Each row below is a small network's average activation on inputs in which a field has the value named, seen along a few directions.
Related values have similar rows: they may be neighbours, one step apart, or belong to one group.
In the rows, zero is written as 500.
Strong random noise was added to every row along 2 fixed directions; ignore it. To show where, here is one row again and again, with new noise each time:
[405 442 545 338 601 468 291 486 470 518 560 575]
[435 444 455 399 610 472 343 515 490 501 525 584]
[501 438 198 576 613 448 500 580 562 495 409 624]
[390 403 320 500 521 316 455 485 581 668 402 659]


Field BUBE:
ker: [437 572 787 395 551 685 503 557 420 303 814 453]
lalip: [648 422 615 496 464 570 507 411 367 455 568 329]
num: [727 524 455 416 679 637 510 599 501 299 375 541]
dise: [412 383 533 605 524 386 445 394 587 572 526 467]
fad: [419 439 366 715 496 295 522 474 603 749 374 611]
sapu: [637 507 756 401 543 515 445 361 580 432 538 514]
niz: [385 529 692 437 520 552 529 552 489 414 721 328]
lufip: [384 466 514 353 466 481 576 655 498 571 538 603]
lobeb: [447 385 417 498 658 514 442 520 489 509 486 617]
tuzi: [521 619 462 505 492 783 585 482 607 344 594 449]
mip: [563 695 607 474 481 652 432 458 283 121 641 408]
posa: [693 457 356 738 410 542 601 587 450 528 311 457]
kidi: [363 322 644 297 184 180 430 339 436 961 427 594]
gepe: [470 576 251 631 465 544 752 460 685 589 393 408]
zonus: [400 644 614 508 375 336 432 446 270 598 468 457]
lel: [559 454 217 818 543 509 614 499 668 390 497 591]
sipib: [419 536 409 430 382 430 470 547 350 411 339 527]
sikes: [771 570 447 619 649 542 552 579 585 432 384 480]
dok: [505 557 448 650 520 568 637 757 532 438 520 454]
mufu: [680 533 605 446 617 454 484 425 587 438 525 384]
dimu: [480 414 920 317 271 462 362 265 394 605 616 489]
kezu: [416 552 359 605 411 500 647 509 658 831 393 539]
sil: [315 468 381 352 328 401 548 487 649 863 407 626]
div: [438 565 642 490 425 442 443 424 323 342 519 348]
Each value of BUBE is a pair of two hidden parts, and every pair occurs once (6 first parts, 4 second parts).
- Changing only the second part turns niz into ker. mufu has the same second part as niz; what does that change turn mufu into? => sapu
- Changing only the second part turns kezu into tuzi. posa has the same second part as kezu; what does that change turn posa into? => dimu
- Changing only the second part turns sikes into num. dok has the same second part as sikes; what does that change turn dok into? => lufip
- Changing only the second part turns fad into lel. zonus has the same second part as fad; what does that change turn zonus into? => mip
